[-597, -680, -669, 20] : q_430
[116, -291, -161, -345] : q_251
[18, 42, -289, 611] : q_584
[-81, 183, -84, 318] : q_629
[444, 299, 4, 640] : q_547
[116, 141, -161, -345] : q_833
[18, 42, -289, 770] : q_433
[-683, 211, -818, -799] : q_496
[-798, -818, -683, 211] : q_980
[18, 611, -288, 42] : q_441
order: [611, -288, 42, 18] : q_441
order: [-345, -161, 116, 141] : q_833
order: [-818, -799, -683, 211] : q_496
order: [42, -289, 611, 18] : q_584
order: [-683, -798, 211, -818] : q_980

[641, -729, -562, -551, -129, 208, -369, -374, 122, 637]  q_988
[-246, -3, 241, 81, 681, 128, 297, 255, -321, 536]  q_330
[-693, 307, -687, 84, 209, 439, 321, -523, -64, 67]  q_201
[-402, -676, 544, 249, -151, 37, -446, 331, 31, -33]  q_511
[-687, 321, 439, 85, -64, 67, 307, 209, -523, -693]  q_660
order: [-693, -523, 209, 307, 67, -64, 85, 439, 321, -687] : q_660
order: [-693, -687, -523, -64, 67, 84, 209, 307, 321, 439] : q_201

[6, 93, -112, -49, -73, 35, -67, -218, -33, 31, -11, -12, -152, -108, -42, -41, -75, 541, 4, 125, -11, -17, -36, -37, 233, -170, -13, -22, -149, 305, 71, -157, -185, -35, -107, -59, -2, -163, -94, -37, -49, 115, -144, -416, 68, -172, 368, 306, -39, 135]  q_727
[6, 451, -31, -170, -22, -61, 192, -94, -242, 37, 442, -42, -63, -37, 11, -13, -75, -2, -59, 317, -11, -61, -56, 35, -59, 24, 309, -67, -150, -41, -49, 340, -158, -36, 68, -157, 379, 55, -108, 36, 16, -17, -40, 39, 13, 31, -44, -35, -93, -65]  q_567
[-12, -316, -70, -170, -59, 229, -190, 182, 115, -49, -149, -42, -107, -37, 106, 585, -75, -2, -59, -212, 132, -61, -56, 35, -59, 24, -185, -67, 57, 633, 452, -112, -158, -36, 68, -157, -178, -52, -108, 67, 251, -17, -152, 98, -95, 31, -44, -35, 59, 109]  q_45
[6, -286, -179, -170, -93, 553, -235, -94, 617, -108, -321, -42, -107, -37, -45, -13, -75, -2, 177, -163, -11, 20, -56, 35, -59, 24, -185, -67, 2, -41, -49, -138, 584, -36, -15, -142, -178, 93, -108, 60, 251, -17, -152, 138, -39, 58, 26, 25, 79, 109]  q_100
[6, -12, -416, -170, -22, 368, -218, -94, 115, -49, -149, -42, -107, -37, -172, -13, -75, -2, 305, -163, -11, 135, -73, 35, -59, 4, -185, -67, -144, -41, -49, -112, -11, -36, 68, -157, -37, 93, -108, -33, 306, -17, -152, 126, -39, 31, 71, -35, 233, 541]  q_851
[6, -316, -31, 516, -130, -29, 51, 288, 115, -49, -149, 123, -75, -37, 106, 108, -75, -2, -59, -163, 162, -61, -56, 35, -59, 24, -185, -67, 434, -41, -49, -112, 65, -36, 68, 543, -178, -77, -108, 67, 77, -17, -152, 98, -39, 31, -44, 411, -52, -199]  q_177
[-108, -29, -39, 31, 106, -49, 67, -149, -31, -36, 115, -44, -199, 77, -2, -56, 288, 24, 35, -76, 108, 516, -316, -52, -185, -152, -163, 434, -75, -49, -59, 411, -59, 123, 543, -67, -112, -17, 6, -178, 51, 98, 162, -130, 65, -41, 68, -37, -61, -75]  q_324
[28, -316, 91, -170, -22, -29, -192, -104, 296, -49, -385, -42, -107, -37, 106, -13, -4, -2, -59, -163, -11, -61, 82, 35, 94, 105, -116, 128, 92, -41, -137, -245, -158, -36, 68, -157, -178, 439, 440, 67, 251, -17, -152, 98, -39, 103, -44, -35, -149, 109]  q_383
[8, -316, 421, 0, -22, -29, -190, -121, 115, -49, -149, -42, 93, 94, 106, -13, -75, -2, -174, -109, -11, -61, 345, 35, 47, 510, -185, 17, 57, -41, -78, -112, -158, -36, 68, 97, -178, 93, 776, 67, 104, 111, 458, 98, -39, 31, -44, -35, -93, -179]  q_979
[20, -170, -93, -36, 251, 138, 109, -59, -39, 553, 24, -286, 26, 2, 93, -152, -56, -107, 60, -94, -17, 58, -11, 79, -42, -75, -13, -142, -45, -163, 25, -108, 6, -67, -185, -108, -178, -179, 177, 584, -321, -49, -15, -2, 35, -138, 617, -37, -234, -41]  q_463
order: [-44, -152, 115, -149, -130, 68, 65, -29, -61, 434, 411, -17, -59, 288, -163, -49, -36, 77, -112, -75, -49, 24, 67, -39, -2, -67, 108, 31, -199, 51, -75, -59, -108, -37, 35, -185, 98, -77, -52, 106, -56, 123, 162, 543, -41, -31, 6, -178, -316, 516] : q_177
order: [-316, -199, -185, -178, -163, -152, -149, -130, -112, -108, -76, -75, -75, -67, -61, -59, -59, -56, -52, -49, -49, -44, -41, -39, -37, -36, -31, -29, -17, -2, 6, 24, 31, 35, 51, 65, 67, 68, 77, 98, 106, 108, 115, 123, 162, 288, 411, 434, 516, 543] : q_324
order: [-185, -22, -157, 4, -33, -36, -37, -108, -49, -112, 68, -17, -59, 135, -218, -11, -41, -67, 115, 126, -2, -73, 35, -49, -39, -13, -42, -37, -152, 71, -172, -11, 93, -75, 31, 541, -107, -170, 6, 305, -163, -35, -94, -149, -416, 233, 368, -144, -12, 306] : q_851
order: [-321, -286, -235, -185, -179, -178, -170, -163, -152, -142, -138, -108, -108, -107, -94, -93, -75, -67, -59, -56, -49, -45, -42, -41, -39, -37, -36, -17, -15, -13, -11, -2, 2, 6, 20, 24, 25, 26, 35, 58, 60, 79, 93, 109, 138, 177, 251, 553, 584, 617] : q_100
order: [541, 233, -35, 71, 31, -39, 126, -152, -17, 306, -33, -108, 93, -37, -157, 68, -36, -11, -112, -49, -41, -144, -67, -185, 4, -59, 35, -73, 135, -11, -163, 305, -2, -75, -13, -172, -37, -107, -42, -149, -49, 115, -94, -218, 368, -22, -170, -416, -12, 6] : q_851
order: [-39, -49, 233, -2, 71, -59, -37, -22, -37, 306, 6, 125, -73, 31, 135, -218, -152, -149, 68, -49, 35, -163, 305, -36, -94, -13, -41, -67, 4, -33, -35, 368, -185, 541, -42, -75, -11, -144, -12, -107, -416, 93, 115, -11, -17, -108, -170, -112, -157, -172] : q_727

[-204, -118, -403, -675, 406, 147, -118, -276, 128, 95, -185, -49, 357, 41, 312] = q_54
[-398, -124, -202, -495, -106, 17, -163, -459, 253, 158, 492, -479, 238, 4, 74] = q_367
[-67, -408, -106, 407, 313, 117, 21, 367, -127, -26, 51, 285, -183, -137, 226] = q_572
[88, 122, 101, -83, -754, 302, 205, 124, 345, -296, 344, -106, -154, -9, -583] = q_933
[254, 10, -335, -387, -305, 379, -470, -686, -276, 276, 560, -202, 121, 292, -24] = q_168
[-204, -809, 169, -221, -278, 211, 188, -48, 247, 91, 307, 48, 204, -541, -345] = q_494
[45, -226, -162, -108, -330, 517, -326, -222, 32, -742, 14, 12, -65, -89, -461] = q_12
[-686, -387, -276, -335, -305, 292, 379, 10, 560, -24, 276, 254, -201, 121, -470] = q_687
[52, 141, -58, 52, 625, 104, -59, -198, 19, -207, -410, -358, 367, 157, 433] = q_698
[63, 43, -283, -133, -141, 205, 455, -232, 204, -406, -520, -130, 82, 109, -99] = q_493
[283, -71, -523, -123, 337, -226, 341, -200, -493, -69, -99, 239, 62, -393, 164] = q_17
order: [433, 157, 367, -358, -410, -207, 19, -198, -59, 104, 625, 52, -58, 141, 52] : q_698
order: [-686, -470, -387, -335, -305, -276, -202, -24, 10, 121, 254, 276, 292, 379, 560] : q_168

[-64, -9, -178, 230, -228, -41, 15]  q_834
[169, -19, 80, -522, 2, -132, -363]  q_728
[-314, -186, -153, -61, 378, -680, 263]  q_875
[-364, -83, 24, 171, 171, 310, 622]  q_87
[-128, 20, -407, -473, -41, -251, 136]  q_533
[-108, 263, -10, -323, 352, -36, 365]  q_535
[85, -302, -154, -125, -430, 45, 292]  q_924
[169, -19, 80, -522, 2, -238, -363]  q_773
[54, 410, -183, -50, 160, 173, -424]  q_744
[-368, 134, 73, -9, 192, -178, 162]  q_628
[-35, 365, -108, -10, 263, 352, -323]  q_892
[93, 157, 175, -238, -168, 105, -253]  q_725
order: [-368, -178, -9, 73, 134, 162, 192] : q_628
order: [-424, -183, -50, 54, 160, 173, 410] : q_744
order: [-19, 169, -238, -363, -522, 80, 2] : q_773
order: [-323, 352, 263, -10, -108, 365, -35] : q_892
order: [171, 310, 622, -364, -83, 24, 171] : q_87

[-638, 281, 76, -601, -151, -94, 120, 295, -242, -309, -264, 299, 359, -361, -500, -107, -520, -391, -60, -399, -485, 114, -515]  q_931
[-273, 198, -71, -220, -32, -119, -56, -11, 422, -49, 152, -287, -131, -622, 97, 18, 332, -205, 88, 56, -285, -120, -235]  q_973
[18, -49, 422, -71, 56, 97, -622, 152, 198, 88, 332, -213, 237, 362, -208, 315, 2, 451, -87, 59, 0, 222, 68]  q_360
[18, -49, 422, -71, 56, 97, -622, 152, 198, 88, 332, -11, -32, -287, -120, -272, -235, -131, -56, -205, -285, -119, -220]  q_750
[389, -760, -238, 41, -25, -25, -398, -801, 287, -48, -33, -699, -584, 63, 114, 33, 29, 216, -182, 162, 126, -508, -61]  q_417
[198, -287, 88, 152, -71, 56, -285, 332, -235, 97, -205, -220, 18, -120, -11, -272, -32, -622, -131, 422, -118, -49, -56]  q_281
[-309, -515, 299, -107, 76, -601, 295, 358, -151, -520, -391, 114, 281, -60, -399, 120, -500, -638, -361, -94, -264, -485, -242]  q_121
[24, -304, -428, 124, -502, 92, -346, -304, -44, 200, 77, -450, 76, -204, -318, -69, -290, 207, -326, -48, 24, -337, 9]  q_676
[48, -735, 248, 438, -102, -284, -130, 42, -355, 239, 169, -257, 110, -124, -158, 271, -249, -215, -46, -419, -578, -111, 12]  q_384
order: [-11, 152, -287, -119, -285, 88, -131, 18, -56, -71, 332, -220, 97, 422, -235, 56, -272, -32, -120, -49, -205, 198, -622] : q_750
order: [-56, -220, -11, -131, -49, -205, 88, -287, 198, 152, -119, 97, 332, -285, -71, -120, -235, 18, -32, -273, 56, -622, 422] : q_973
order: [-56, 88, -11, 332, 198, 56, -622, 97, 18, -287, -235, -131, -120, -119, -205, -272, -71, -285, 422, 152, -32, -220, -49] : q_750
order: [-60, 295, -601, -107, 114, -515, -242, 120, 299, 359, 76, -151, 281, -94, -399, -391, -500, -485, -309, -361, -520, -638, -264] : q_931

[154, -1, 34, -42, -211, 157, 3, -554, -8, 66, 74, 275, -83, 113, 111, -103, 82, -53, 253, -44, 114, -57, 140, 28, 229, -55, -73, -383, 27, -65, -78, 59, 367, 113, -61, 101, 137, -56, 78, 183, 270]  q_751
[122, -64, 22, 119, 50, -8, 54, 36, -213, 135, 18, 45, -7, -41, -41, -53, 71, 38, 1, -65, 145, 68, 88, -151, -9, 23, 3, -17, 171, -152, 48, 41, 48, -77, 115, -48, -53, 28, -133, -31, -36]  q_204
[229, 82, 140, -53, 3, -211, 34, 113, 275, -42, 74, 111, 59, 27, 270, -55, -83, 253, -554, 78, 101, 154, -57, 114, 113, 183, 66, -44, -73, -64, -8, -61, 367, 137, -383, -103, -1, -78, 28, 157, -56]  q_301
order: [-554, -383, -211, -103, -83, -78, -73, -64, -61, -57, -56, -55, -53, -44, -42, -8, -1, 3, 27, 28, 34, 59, 66, 74, 78, 82, 101, 111, 113, 113, 114, 137, 140, 154, 157, 183, 229, 253, 270, 275, 367] : q_301
order: [275, -42, 74, 111, 59, 27, 270, -55, -83, 253, -554, 78, 101, 154, -57, 114, 113, 183, 66, -44, -73, -64, -8, -61, 367, 137, -383, -103, -1, -78, 28, 157, -56, 229, 82, 140, -53, 3, -211, 34, 113] : q_301
order: [-56, 157, 28, -78, -1, -103, -383, 137, 367, -61, -8, -64, -73, -44, 66, 183, 113, 114, -57, 154, 101, 78, -554, 253, -83, -55, 270, 27, 59, 111, 74, -42, 275, 113, 34, -211, 3, -53, 140, 82, 229] : q_301
order: [270, 154, -1, 34, -42, -211, 157, 3, -554, -8, 66, 74, 275, -83, 113, 111, -103, 82, -53, 253, -44, 114, -57, 140, 28, 229, -55, -73, -383, 27, -65, -78, 59, 367, 113, -61, 101, 137, -56, 78, 183] : q_751
order: [-213, -152, -151, -133, -77, -65, -64, -53, -53, -48, -41, -41, -36, -31, -17, -9, -8, -7, 1, 3, 18, 22, 23, 28, 36, 38, 41, 45, 48, 48, 50, 54, 68, 71, 88, 115, 119, 122, 135, 145, 171] : q_204

[120, -59, 446, 13, 190, -382, -153, -134, 29, 191, -139, 357, 205, 49, -217, 228, 37, 242, 296, -119, -97, -246, 156, 337, -209, 169, -33, 192, -240, 450, 136, -148, 169, -234, -362, 128, -27, 157, 158, -284, 72, 344, 97, 288, -122, 197, 169, -127, -428, 21, -250] : q_783
[-141, -249, 244, -159, -79, -169, -70, -218, 65, -107, -351, -122, 232, 180, -295, 305, 367, 101, 339, 32, 163, -133, -179, -8, 109, 111, -129, 153, -59, 183, -374, 15, 32, -323, -374, 182, 299, 121, -164, -34, -121, 330, 89, -25, -183, 182, 80, -372, -296, 45, -193] : q_935
[-480, -39, -227, -250, -61, -220, 252, 307, -203, -311, -143, 130, 102, -236, -254, 3, 221, 159, 3, 275, -63, 9, -230, -34, -178, -105, -197, -70, -164, -2, -124, 562, 66, 80, -154, 222, -51, 143, -297, -271, 390, -323, 152, 430, 112, -253, 131, -465, 250, 387, 44] : q_787
[164, -356, -203, -155, -6, -134, -145, 279, -273, 206, 253, -237, -282, 44, -294, 113, 326, 147, 207, -76, 166, -375, -21, 233, -192, -64, 224, -67, -251, -80, 353, 414, -335, -292, 108, 97, 94, 10, 225, 73, -16, 164, -88, 264, -443, 5, 431, -276, -307, -75, 377] : q_602
[293, -37, 109, -7, 375, -158, 58, 288, -131, 247, -107, -264, 224, -26, -232, -107, 463, 16, 161, -109, 83, -399, -34, 295, 50, -71, 219, 162, -464, 19, 229, 154, -146, -152, 58, -6, 312, -7, 32, -345, -203, 226, -57, 431, -269, 222, 607, -235, 112, 6, -9] : q_715
[148, -375, 21, -84, 330, -281, 218, -206, 124, -155, 51, 356, -205, 127, 313, -7, 124, -145, 432, 57, -72, -176, 119, 350, 198, 98, 55, 132, -102, 106, 190, -69, 97, -309, -333, 200, 329, 220, 396, -148, 106, 44, 32, -94, -339, -243, 168, -352, -414, 102, -107] : q_819
[182, 299, 367, 183, 101, -141, 330, -295, -129, 244, 45, 180, 163, -351, -372, -34, 65, 232, -374, 89, -133, -70, 339, -295, -107, -159, 32, 121, 109, -121, -79, -169, -218, -374, -122, 182, -25, -193, -179, 305, -8, 111, 153, 32, 80, -59, -183, -249, 15, -323, -164] : q_264
[136, -217, 72, 190, 450, 37, 446, -139, 49, 156, -428, -134, -284, -33, -59, 157, 158, -250, 191, 288, 337, -153, 97, -246, -240, -234, 296, 169, -119, 13, 357, -127, 192, 120, -122, 129, -27, -382, 169, 205, 29, -362, 21, 242, -97, -209, 169, -148, 197, 228, 344] : q_472
[7, -371, -6, -5, 330, -191, 66, -434, 123, 169, -334, 88, 220, 82, 52, 143, 278, 72, 294, -24, 41, -134, -197, 425, -235, -73, -213, 0, -262, -313, -306, 166, 25, -183, 38, 132, -42, 290, 177, -115, -28, -52, -206, 90, -369, 218, 48, -171, 81, -158, -480] : q_958
[153, -43, 90, -209, 36, -409, -147, -422, -154, -16, -431, 363, -208, 247, 51, 330, 209, -55, 308, -116, -41, -559, 136, -262, -117, 389, -148, -295, -70, 13, -220, -53, 63, 10, -359, 159, 213, 262, -16, -613, -254, 70, 97, -146, 10, -165, 389, -241, 284, 178, -462] : q_271
[-153, 192, -127, 97, -134, -209, 13, -428, -119, -240, 296, -246, -148, 242, 288, 358, 446, -27, -234, 49, 337, -122, 228, -382, 191, -362, 205, -217, 197, 157, -97, 72, -59, 190, 120, 136, 169, 21, 37, -139, 128, 158, 169, 156, -250, -33, -284, 450, 29, 344, 169] : q_638
[336, -333, -103, 311, 335, -215, 31, 319, -23, 399, -114, -266, 248, 86, -330, 114, 302, -39, 36, 232, 157, -361, -154, 37, 4, 174, 211, -55, 33, -138, 122, 120, -154, -293, 107, -330, 319, -131, 157, -340, 345, 174, 71, 144, -442, 229, 40, -305, 51, -83, 155] : q_887
order: [-191, 294, 7, -480, 166, 132, 290, -134, 38, 177, 218, 82, 123, -235, -434, 41, 425, -115, -371, 220, -158, 25, -171, -313, -306, -183, -24, 278, 169, 143, -197, 48, -42, -28, 81, 90, 52, -369, 330, 88, -73, 72, -206, -262, -6, 66, -334, 0, -52, -5, -213] : q_958
order: [51, -83, 155, 336, -333, -103, 311, 335, -215, 31, 319, -23, 399, -114, -266, 248, 86, -330, 114, 302, -39, 36, 232, 157, -361, -154, 37, 4, 174, 211, -55, 33, -138, 122, 120, -154, -293, 107, -330, 319, -131, 157, -340, 345, 174, 71, 144, -442, 229, 40, -305] : q_887
order: [-9, 6, 112, -235, 607, 222, -269, 431, -57, 226, -203, -345, 32, -7, 312, -6, 58, -152, -146, 154, 229, 19, -464, 162, 219, -71, 50, 295, -34, -399, 83, -109, 161, 16, 463, -107, -232, -26, 224, -264, -107, 247, -131, 288, 58, -158, 375, -7, 109, -37, 293] : q_715
order: [-428, -382, -362, -284, -250, -246, -240, -234, -217, -209, -153, -148, -139, -134, -127, -122, -119, -97, -59, -33, -27, 13, 21, 29, 37, 49, 72, 97, 120, 128, 136, 156, 157, 158, 169, 169, 169, 190, 191, 192, 197, 205, 228, 242, 288, 296, 337, 344, 357, 446, 450] : q_783
order: [-462, 153, -43, 90, -209, 36, -409, -147, -422, -154, -16, -431, 363, -208, 247, 51, 330, 209, -55, 308, -116, -41, -559, 136, -262, -117, 389, -148, -295, -70, 13, -220, -53, 63, 10, -359, 159, 213, 262, -16, -613, -254, 70, 97, -146, 10, -165, 389, -241, 284, 178] : q_271
order: [-250, 21, -428, -127, 169, 197, -122, 288, 97, 344, 72, -284, 158, 157, -27, 128, -362, -234, 169, -148, 136, 450, -240, 192, -33, 169, -209, 337, 156, -246, -97, -119, 296, 242, 37, 228, -217, 49, 205, 357, -139, 191, 29, -134, -153, -382, 190, 13, 446, -59, 120] : q_783
order: [-193, 45, -296, -372, 80, 182, -183, -25, 89, 330, -121, -34, -164, 121, 299, 182, -374, -323, 32, 15, -374, 183, -59, 153, -129, 111, 109, -8, -179, -133, 163, 32, 339, 101, 367, 305, -295, 180, 232, -122, -351, -107, 65, -218, -70, -169, -79, -159, 244, -249, -141] : q_935

